Each row below holds a small network's activations on one input, seen along a few directions.
In each table, some parts of the input vary, and every possible input appears once, in random order.
A made-up example of a description, with smaller parts first: one of 4 places along a line, together with either a single point or one of 9 places around a ring or (one of 2 separate values, together with one of 8 places around a ring).
Shared parts are said once, and a part with two or three values counts as separate values.

Other details of the inputs shift rows strongly along two fixed directions, in all tables alike. That doesn't count.

A family of inputs:
row 1: [ -1 -15  15  -3  -3  -8   4 -17  -8  20 -25   9  19  -3   2  -2]
row 2: [ -9  69  41  24   5  34  19  24   0 -48  30 -47  -8  -2 -28  44]
row 3: [-14 -12   0 -14 -15  12   6 -16  -3  13 -29  34  15   4 -21 -26]
row 4: [  0   0  -5 -16   2   3 -10  -5   1   3 -12  11  20   3  15  -7]
row 5: [ 24 -19 -45  28  -6 -40 -11   5   8   4  29 -28 -49 -12  28  10]
row 6: [-10  -2 -11  -4 -21  11  -2 -11  -3  10 -15  23  13   1 -18 -15]
row 7: [  3 -14  13 -10  -3  -7  -1  -5 -10  13 -27   8  14 -10  -7   2]
row 8: [  7 -11 -17  -6   9  -7  -4   3   9  -5   8   0 -10   6  21 -11]
row 9: [  9 -15  -4  -3   5 -10  -2  -7  -1   4  -4  -3  -8  -4  10  -9]
row 10: [ -1 -13  13  -8   3  -2   0 -17  -8  15 -16  13  21  -1   6  -8]
row 11: [-14  63  36  12  12  37  16  39   4 -55  39 -38  -7   9 -26  41]
row 12: [ 1 -8 -7 -5  7 -4 -4 -3  5  2  7  7  8 10 18 -6]
row 13: [-15  62  63  18   5  38  30  21  -3 -42   4 -43  -2   2 -42  40]
row 14: [ 15  -3 -30  11   4 -21 -13   8  11   1  23 -14 -24  -3  23   1]
row 15: [ -3 -13  18 -23   3   4  -4 -10 -12  14 -31  20  29 -10  -4  -6]
row 16: [-16 -11  -2  -4 -17  10   5 -17  -4  17 -15  31  19   8 -17 -19]
row 17: [ 34 -28 -81  36  10 -56 -19  29  22  -8  79 -39 -88  -6  43  10]
row 18: [  3 -10  -2  -3   8  -9  -4  -6   1  15  -2   9   9   5  15  -9]
row 19: [-14 -13  -5 -13 -17  11  -1  -6  -6  13 -19  32  15  -1 -24 -16]
row 20: [  1  -8  11 -18   8   2  -3  -8   1  12 -24  15  16   2   6 -15]
Description of these inputs: one of 4 separate values, together with either a single point or one of 4 places along a line.
Question: Changing only the choice among 4 separate values turns row 16 into row 19. The same change can be made to row 10. Which row results?
Answer: row 15
Question: List by row number the other rows that have the choice among 4 separate values in common with row 8.
Answer: row 3, row 9, row 13, row 20
Question: List by row number the other rows that have the choice among 4 separate values in common with row 4.
Answer: row 2, row 5, row 6, row 14
Question: Which other rows does row 10 become when the place on the line of 4 takes its other values? List them by row number.
Answer: row 1, row 12, row 18

A family of inputs:
row 21: [-37  40  68 -33 -13  61  19 -21 -10   2 -64  45  81  16 -45 -18]
row 22: [  5 -48 -31 -25   0 -18 -17  -5  -2  24 -13  39   5  -2  11 -28]
row 23: [ -1  52  32  24  16  14  17  18   8 -30  31 -44 -18   4  -7  30]
row 24: [ 14 -27 -11 -13  13 -19 -13 -18   4  20 -13  15  11   3  35 -22]
row 25: [ 19 -22 -61  45   5 -40  -1  24  21  -7  79 -31 -84   6  20   4]
row 26: [  3  20  21 -15  13  11  -5   6  -2 -11 -10  -4  18  -5   2   7]
row 27: [ 13 -29  -4  -4   6 -23  -8 -22  -4  28 -21   6   5  -4  25 -16]
row 28: [ 19 -18 -68  40 -23 -32  -7  10  10 -10  47 -28 -75 -12   6   4]
row 29: [  2 -31 -32   3 -15 -26 -20 -28  -6  45  -1  34  33   0  25  -9]
row 30: [  2 -47 -16  -3  -3 -20  -2 -16  -4  31 -11  24  -3   3   5 -25]
row 31: [  2 -54 -16  -5  -9 -23   1 -24  -8  31 -15  25  -1  -3   4 -25]
row 32: [ 11 -34 -23 -31  10 -18 -22  -8  -1  16 -20  21  16  -3  35 -17]
row 33: [ -3  50  33  23  14  14  20  24   9 -31  30 -42 -16   9 -10  35]
row 34: [ 28 -11 -49  25  10 -42 -14  27  17  -8  48 -36 -63  -9  33  16]
row 35: [  5 -31 -42 -17 -16 -11 -20 -12   4  22 -19  37   4  -1  10 -33]
row 36: [ 18 -41 -14 -15  -1 -27 -15 -22 -11  26 -32   9   4 -21  22 -12]
row 37: [-13  51  16  36 -14  26  23  15   6 -31  31 -33 -26  10 -36  21]
row 38: [  0  49  22  13  14  16   6  37   7 -44  31 -38 -15   2  -9  37]
row 39: [ -1 -40 -29 -24   3  -8 -16  -2  -1  12  -4  31   5   0  12 -24]
row 40: [-11   8  16 -10   1  15   6  13  -1  -2  -3   8   5  -3 -28   5]
row 41: [ 11  -9 -71  35  -8 -18  -5  11  23 -17  65 -22 -62  14  27  -9]
row 42: [ -2  53  22   7  17  25   5  29   4 -48  34 -42 -11   0  -4  32]
row 43: [ 12 -34 -13 -17  10 -24 -12 -15   4  25 -19  21  16   6  36 -22]
row 44: [-28  37  86 -46  16  58  14 -24 -17  -2 -64  28  91  11 -18  -5]
row 45: [ -5  -7  39 -27  -2   7   1 -16 -18  13 -57  16  44 -14 -11   3]
row 46: [ 13 -45 -10  -6  -1 -31  -4 -27  -6  30 -27  11   6  -6  27 -14]
row 47: [-11  55   7  29 -12  15   1  24  -4 -25  48 -27   6  -4 -22  51]
row 48: [-24  42  35   2 -12  38  21  -3   2  -8 -16   7  23  11 -37   0]
row 49: [-10  54   3  25 -11  26  12  28  10 -35  30 -27 -30   1 -36  24]
row 50: [-10  29  59   3   5  24  20 -12 -11 -11 -24 -15  26  -5 -18  17]
row 51: [ 17 -30 -16 -22   8 -25 -20 -13  -1  30 -28  17   8 -15  26 -17]
row 52: [ 13 -44 -12  -8   4 -31 -10 -21  -2  36 -28  15   8  -1  30 -19]
row 53: [-10  35  20  22   0  20  16  33  -3 -34  35 -32 -29  -1 -40  33]
row 54: [ 22 -13 -78  47 -18 -35 -11  23  18 -12  63 -37 -86  -7  11   5]
row 55: [-12  37  20  24   8  23  20  28   8 -38  47 -23 -22  18 -25  21]
row 56: [ -2 -46 -26 -20   4 -13  -8 -15   1  22  -4  36   9  11  21 -35]
row 57: [ -5  31  50 -11   7  24   6   3 -12  -9 -28 -12  26 -10 -20  18]
row 58: [  9 -40 -20 -21  12 -21 -15 -19   4  23 -17  23  16   8  45 -25]
row 59: [ -8  30  50 -10   5  23   9  10 -11 -11 -28 -10  27  -6 -23  24]
row 60: [  4 -44 -33   2 -25 -19  -2 -34  -3  33 -24  27  -3  -2   8 -33]
row 61: [-10  30  20  25  -5  18  22  28  -7 -38  34 -35 -29  -7 -41  34]
row 62: [-38  40  57 -49 -13  67   9 -14 -15  -7 -65  44  80   7 -47 -12]
Question: Changing only one part turns row 26 into row 24. The same change can be made to row 28. Which row results?
Answer: row 60
Question: What do these inputs look like to the network?
Answer: one of 2 separate values, together with either a single point or (one of 4 places along a line, together with one of 5 places along a line)
Question: Which other rows does row 32 become when the place on the line of 5 takes its other values? List them by row number.
Answer: row 34, row 38, row 45, row 59
Question: Which other rows does row 24 become when the place on the line of 5 takes its other values? List them by row number.
Answer: row 23, row 27, row 44, row 50
Question: Which other rows does row 27 become when the place on the line of 4 takes its other values? List them by row number.
Answer: row 30, row 37, row 52
Question: Which other rows does row 46 become when the choice among 2 separate values takes its other values? List them by row number.
Answer: row 45
